Each row below holds a small network's activations on one input, seen along a few directions.
In each table, some parts of the input vary, and every possible input appears once, in random order.
Descriptions start from the smaller parts, as in this example, which fits no table here: ring(5) and (point or (values(2) and line(4)) or ring(9)).
Shared parts are said once, and a part with two or three values counts as separate values.

Other details of the inputs vary at random and push rows far along two fixed directions, the same in every table; ignore that.

Table:
R1: [-17 -36   2  -6  24  -9  -1 -14   8   4 -21]
R2: [-1  9  4 -5  3  0 -9 10  3  4  2]
R3: [ -1  -9 -10  -4   2  -2 -36  -6  -3  -1   4]
R4: [  8  24 -15 -13 -19  12 -21  32  -1 -10  20]
R5: [-14 -18  10  -1  10  -6  33 -10  -8   8 -11]
R6: [ -2 -11  -7 -11  10  -5 -33   6   8  -1  -2]
R7: [ 3 -5 15 -6  9 -2 -1 -1  4 -1 -3]
R8: [ 19  18   6  -2   2   4  52   4 -14  14  21]
R9: [-13  -8  16   1   5  -3  49  -6  -7   9  -6]
R10: [ -3 -30  18  17  11 -17   4  -1  -6  23 -13]
R11: [-11 -23   4  16   0  -6 -12  12   4   9 -22]
R12: [10 26  4 11 -5  5 56 -5 -6  7 12]
R13: [ -1  -5   8  -7  -2  -1 -23   3   3 -10  -1]
R14: [  9   8   6   9   0   4  24 -13   3  -5   1]
R15: [  2  28 -10 -10 -21  18 -12  33  13 -16  -1]
R16: [-10  -9   1  -6   3   5 -27   5  16 -15 -18]
R17: [ -3  17  -9  -8 -22  15 -27  27  12 -27  -1]
R18: [ -5 -10   2  -6  14  -7 -20  -2   1   6  -8]
R19: [  2 -26  14  23  10 -17   2 -11  -8  23 -10]
R20: [-24 -39  11  -2  13  -7 -14 -22   6   0 -28]
R21: [ -1 -17   8   2  21 -13   4 -23  -7  15  -7]
R22: [  1  -2  -1   0   3  -7  -6  -9 -10   5   4]
R23: [  5  17 -10   8 -11   3  16  -4  -7  -3   9]
R24: [  5  25 -16  -3 -11   7 -50  17   9  -9   7]
R25: [  3   2  -3 -11   5   3  -8  12   0   4   6]
R26: [ 15  22   7  -1 -15   4  27   5 -10   1  17]
R27: [-19 -25  -7  -7   7   0 -23  -3   4  -4 -14]
R28: [ -7 -15  10  -6   4  -5 -17  -7   0   1  -6]
R29: [-5  5  5 -5 -3 -1 -6  7 -2  1  5]
R30: [ -6   0  -3  11  -2  -1   2 -18  -1  -1  -1]
R31: [  8  24 -15   5 -24  13 -30   9   9 -26   8]
R32: [ -3  -3 -17   4  -4   4 -19 -11   1  -6   3]
R33: [ -3  -9  -6 -11   2  -5 -22   6   1  -3   5]
R34: [ 18  17  19   2  -7   1  54  -2 -14   2  19]
R35: [-21 -39   2  -5  17 -10  -2 -16   2   1 -18]
R36: [ -3   0  -7   7  -9   3 -17 -15   4  -9  -4]
R37: [ 15  27 -19  24 -31   9 -20  29   4  -6   7]
R38: [ 23  50 -20   2 -33  16  40  27  -6 -13  35]
R39: [  7  29 -26   3 -15  11 -31  12   8 -14   5]
R40: [  2   1  -1   8   0   3   0 -16   6  -2  -6]
R41: [ 5  5 14 -6  3  0 17  4 -1  7  2]
R42: [-2 12 -2 -5 -2  6 23 16  0  0 -3]
R43: [-6  0 -8 -9  1  8 -1 14  6 -3 -5]
R44: [18 25  7 -2 -8  6 27  7 -5  4 14]
R45: [  4   6 -14   4   0   6  -1  -6   2  -1   4]
R46: [  7 -10  10   0  10 -11  42 -16 -15  13  12]
R47: [ 7 -6 -2 -4 11 -7 -1 -7 -1  6  5]
R48: [-12 -25  11   5  17 -14 -12 -29  -5  11  -9]
R49: [ 16   3  27   4  11  -4  61 -15 -11  12   9]
R50: [  2  -4 -10   5   7  -2   4 -14   4   0   1]
R51: [-18 -11   1  -3   9   0 -13   0  10   0 -18]
R52: [ -5  -4  -3  -7   1  -4 -24   5  -3  -1   0]
Each input here is: line(4) and (point or (values(2) and line(6))).
Changing only the line(4) part turns R9 into R30. The same change can be made to R17. Which row results?
Answer: R31
Change only the line(6) part in R7. List by row number the other rows that result.
Answer: R2, R6, R18, R25, R41
Change only the line(4) part in R36. List by row number the other rows that result.
Answer: R20, R26, R28
List by row number the other rows that have the line(4) part in common with R24.
Answer: R3, R8, R19, R21, R22, R26, R34, R44, R46, R47, R48, R49

Table:
R53: [  3  -3  -5  -3   1  -2 -16  -7   1  -6   4]
R54: [ 0  0  8 -8  2  2 25  5 -3  4  0]
R55: [-1  1  9  2 -2 -1 28  7 -2  4 -2]
R56: [ -6 -19  12   1  21 -10  10 -29  -4  12  -5]
R57: [ 23  38  -6   6 -18  10  41  22  -7   2  22]
R58: [ 0  3 -2  5 -3 -1 25 -6 -8  5  4]
R59: [ 15  34   4  -3 -21   9  42  33  -6   0  19]
R60: [ -4  -7   3  -3   1  -3 -17   9   3   2  -3]
R61: [ -2  16 -17  -2  -9   7 -36   4  10 -14   0]
R62: [ 22  40   2   7 -23  11  40  17  -9  -3  22]
R63: [ 12  34  -1  -8 -19  15  45  29  -3  -5  14]
R64: [-14 -29  13   4  16  -8  15 -16   1   8 -17]
R65: [ -3   8 -11  -7 -10   5 -38  22   9 -11  -3]
R66: [11  7 11  7 -1 -2 21 -7 -9  8 10]
R67: [  3  -2   2   5  -1  -3 -23  -9  -1  -1   0]
R68: [ -3   4  -6   0   2   0 -15  -8   4  -5  -2]
R69: [  0  -4  -8   2  -2   2 -13  -8   5 -10   1]
R70: [  5  10 -19   5  -9   5 -39  10   9  -8  -1]
R71: [ -1   9 -19  -2 -12   4 -39   9   2  -8   4]
R72: [-1  0  9  2 -1 -2 25  7 -3  5 -1]
R73: [ 1  3 -1  5 -2 -1 24 -5 -9  6  6]
R74: [  4   3   2   2   0  -2  23  -3 -11   9  11]
R75: [ 0  1  9 -5  3  1 26  6 -4  4  1]
R76: [-10 -19   8   6  17  -7  15 -32   0   7 -11]
R77: [ -4 -25   8   4  17 -10  14 -30  -3   4  -7]
R78: [  0 -24  10   9  21 -13   9 -24  -5  18  -5]
R79: [  0  -1  -2  10  -5   2 -18 -10   4  -5  -4]
R80: [ -1 -25   8   9  20 -13   8 -26  -4  16  -9]
R81: [ -4   6 -21   3 -14   7 -38   7   6 -12   0]
R82: [ 7  6  8 10 -4  0 22 -9 -5  3  3]
R83: [ -8  -6  -1  -3   1  -1 -14   7   4  -4  -8]
R84: [ -4 -25   6  14  17  -9  11 -27  -1  13 -11]
R85: [ -2 -23  16  10  15 -12   6 -31  -6  12  -9]
R86: [-14 -29  13   2  18 -10  12 -17   0   8 -18]
R87: [ -2 -25  10   0  19 -12  10 -29  -6   8  -3]
R88: [ 14  32   3 -11 -15  13  41  30  -5   0  20]
R89: [ -1   8  -8  -6 -11   3 -38  23   7  -9   0]
R90: [ -8  -7  -2  -5   3   1 -16   5   5  -5  -9]
R91: [ -5  -7   0 -11   4   1 -16   5   4  -2  -6]
R92: [ -8  -7  -1   2  -3   0 -13   7   7  -4  -9]
R93: [ -9  -8  -3  -3   1   3 -13   4   7  -6 -10]
R94: [  6   8 -15  -6  -8   4 -42   7   6 -13   9]
R95: [ 7  2  2  1  1 -1 24 -9 -5 -1  8]
R96: [  5  -3  -6   4   4  -4 -20  -3   1   4   0]
R97: [ -2   8  -9  -8  -8   5 -37  23   7  -9   1]
R98: [ 14  34   3  -9 -16  11  41  32  -7  -1  20]
R99: [ -2   8 -10  -8  -9   4 -38  22   7 -10  -1]
R100: [ -9  -8  -3  -5   1   5 -13   3   9  -6 -11]
R101: [ -2   7  -9 -10  -6   6 -39  22   8 -10   0]
R102: [ -3   3  -5  -2   3  -1 -18  -9   3  -3  -1]
R103: [-2  1  6 -3  1  2 27  6 -2  1 -2]
R104: [ -1   3  -4  -3   3  -1 -18  -8   2  -2   1]
R105: [ -7 -25   8   4  16 -12  11 -25 -10  15  -5]
R106: [ -7  -5  -2  -8   2   3 -12   5   6  -5  -9]
Describe the family of inputs behind these rows.
Answer: line(6) and (line(4) or values(5))
Changing only the line(6) part turns R57 into R80. The same change can be made to R95. Which row results?
Answer: R53
Changing only the line(6) part turns R81 into R105. The same change can be made to R84. Which row results?
Answer: R96
List by row number the other rows that have the line(6) part in common with R86.
Answer: R55, R58, R61, R63, R70, R77, R82, R103

Table:
R107: [  4  -3 -15   3   2   1 -40 -19   8 -10  -1]
R108: [-3 -9  6  3 -2 -1 26  0 -2  8 -6]
R109: [ -7 -10   9   3  15  -6  28  -4  -5   7  -4]
R110: [17 26 -8 -4 -8  6 13 16  2  3 18]
R111: [-13 -31   3  -3  14 -12 -31 -10   5  -4 -20]
R112: [  1  -2 -15   9   0  -6 -42 -12  -2  -5  -3]
R113: [-21 -40  15   0  26 -12 -27 -24   8   6 -26]
R114: [ 14  15 -12  12 -15   6  -6  -1   2  -6  12]
R115: [ -2 -18  16  -4  17  -4  39 -15  -4   9  -8]
R116: [-2 -1  5 -5  8  1 28 -1 -2  8 -3]
R117: [-8 -6  7 -4  9  0 24 -1 -4  5  4]
R118: [  4  21  -5 -10 -14  10   1  27   1  -9  14]
R119: [ -9  -7 -11  -8   3   1 -36   3  11  -4 -12]
R120: [-13 -29   4  -2  17 -13 -33  -8   5   0 -18]
R121: [10 23 -1  2 -9  2  6 13  4  4 13]
R122: [  7  -9   4  16   4  -3  24 -24  -8  10   2]
R123: [ -9 -19  19  -1  14  -8   6 -10   1   8 -11]
R124: [  9  17  -9   3 -12   2  -7  -3   0  -9  20]
R125: [  2  15  -7   1 -13  14   4  23   3  -8   5]
R126: [  8  12  -2 -11  -8   8  -5  16   1  -6   2]
R127: [ -8 -12  -3 -11  -2  -1 -39   4   3  -7  -6]
R128: [  2  27   1  -2 -10  12  16  23   3  -5   9]
R129: [  7  -5   3  13   8 -12  15 -23  -4   2   6]
R130: [  5  13  -5  -2 -15  12  -3  24   4 -10   4]
R131: [-4 -8 20  0  7 -2 35 -7 -2  5 -6]
R132: [  4 -11   5   8   9  -7  15  -8  -1  17   2]
R133: [  9   4  -2  13  -1   0   0 -10 -10   9   7]
R134: [ 1  3  3 -6  0  2 34  1 -2  5 -1]
R135: [ 10  23  -6   8 -12   5  -9  -2  -4  -2  10]
R136: [  4  21 -10  -1 -17  13   2  30   3  -4   6]
R137: [ 6 14 -9 -4 -8  1 -7 12  2  2 16]
R138: [ -5 -10  -4  -5   0  -5 -38   7   4  -9 -12]
R139: [ 11  24 -12   2 -16   6  -3   2  -9  -3  20]
R140: [ -7 -12   7  -6   5  -2  11  -3  -2   0  -2]
R141: [  5   4 -17   2  -1   3 -43 -12   1  -5   0]
R142: [ 11  22  -4   8 -12   3  -8  -3   4  -9  13]
R143: [  4  19   1  -7 -15   8  -5  21   5 -11   4]
R144: [  0 -11 -12  10   4  -9 -37 -22   5  -8  -5]
R145: [-13  -5 -12  -9  -5   3 -36   7   7 -10  -7]
R146: [ -6  -5  -9  -4  -2  -1 -37  11   9 -14 -10]
R147: [  2  14 -10  -1 -17  12  -2  23   4  -7   1]
R148: [  1 -14  -7  13   3  -5 -38 -19   7  -4  -2]
R149: [  6 -13   9  17  10  -7  32 -29 -15  18   2]
R150: [ -9 -17   7   2  11  -9  25 -10  -4   6 -13]
R151: [18 22 -7  4 -8  8 25 -7 -6  0 15]
R152: [ 1  6  0 -6  0  6 26  4 -1  1 -2]
R153: [  2  17  -6  -2 -11   1  12  22   0  -2   4]
R154: [ -8 -10  10  -4   7  -6  35  -6  -7  12   0]
R155: [ -6  -8  -6  -9   7   3 -37   5  11  -7 -10]
R156: [  5   7  -2  -3 -13   8  -4  20   3  -7   3]
R157: [  0 -13  14  14  13  -9  28 -38  -8  12  -4]
R158: [  4 -22  14   9  23 -13  31 -44  -6  13  -1]
R159: [13 26  1  9 -9  3 11 -2 -9  4 14]
R160: [-14 -26  22   3  16 -12  37 -25  -3  16 -18]
R161: [ -1  -3  -6 -11   2   3 -40   9   7  -5  -7]
R162: [-14 -17  -8  -2   3  -8 -32  -2   7  -5 -18]
R163: [-12  -8 -11  -2   3  -3 -36   8   8  -6 -13]
R164: [  9   6   1   6  -3  -2  29 -18  -8   2  16]
R165: [ 2  4 15 -4 -4  1 19  5 -4  2 -2]
R166: [  1   9  -2 -11 -12   5  -4  17   0  -9   8]
R167: [  7   4   5  -1 -10   5  12  15  -4   1   2]
R168: [-21 -45   6   5  21 -13 -25 -21   6  12 -27]
R169: [  3  23 -11  -3 -14  10   3  27   2 -14   7]
R170: [-13  -5 -11  -8  -2   5 -36   7   8 -13  -4]
R171: [ -9 -28   3  12  16 -12 -33 -42   7   1 -15]
R172: [-13  -6 -12  -9  -8   1 -36   7   8  -9  -7]
R173: [  1  27  -4  -3 -15  14   2  24   5 -12   6]
R174: [ -4 -13  -2  -2   0   0 -40  10   6  -1 -10]
R175: [  2  27  -4  -4 -18   9   1  26   6  -5   5]
R176: [ 15  25  -8   2 -10  -1  13  20   0   2  17]
R177: [  9  16   0 -11  -5   8   9  19   1  -4   9]
R178: [ -6 -13  -3  -2   1   0 -38   9   8  -4  -8]
R179: [ 3 12  4 -9 -8  4 17 18 -4 -1 14]
R180: [ 5  2 12 -2  3 -5 30  9 -9  7  2]
R181: [  8  22  -2  -4 -10   5  16  27  -1  -7  10]
R182: [ 17  20  -1   4  -1   3  23  -8 -13   8  15]
R183: [ -7 -18  20  -1  14  -8   5 -10  -2  10 -12]
R184: [ 14  26 -13   8 -12   1 -11   7  -8  -3  14]
R185: [-7 -1 12  0  5 -1 24 -1 -1  8 -6]
R186: [-10 -21  -1   0   7  -1 -34   2   9  -2 -13]
R187: [ 16  34  -9   2 -18   8   8  10 -12  -1  26]
R188: [ -3  -5 -15   3  -3  -1 -40 -16   2  -8   2]
R189: [  5 -11   7  14  12 -12  34 -31 -12  10   0]
R190: [-7  0  8 -1  0  1 17  0  1  2 -8]
R191: [-6  2  2 -5  0  1 22  6 -4  5  4]
R192: [-10 -19   7  -3  22  -2   9 -13   1   7 -10]
R193: [ -3 -16   8  -8  11  -3   5  -8   1   2  -9]
R194: [ -7 -25  21  -5  17 -11  29 -15 -11  16  -4]
R195: [ 0  4  2 -5  4  7 23  2  0 -1  0]
R196: [ -7 -19  15   7  17  -3  38  -9  -5  15  -6]
Changing only one part turns R162 into R160. The same change can be made to R129. Which row results?
Answer: R142
Changing only one part turns R189 into R157. The same change can be made to R111. Which row results?
Answer: R143
Describe the family of inputs behind these rows.
Answer: values(5) and (point or line(5) or (values(2) and line(6)))
Change only the line(6) part in R177. List by row number the other rows that result.
Answer: R116, R119, R155, R161, R192
Change only the values(5) part in R170. List by row number the other rows that result.
Answer: R125, R169, R173, R195
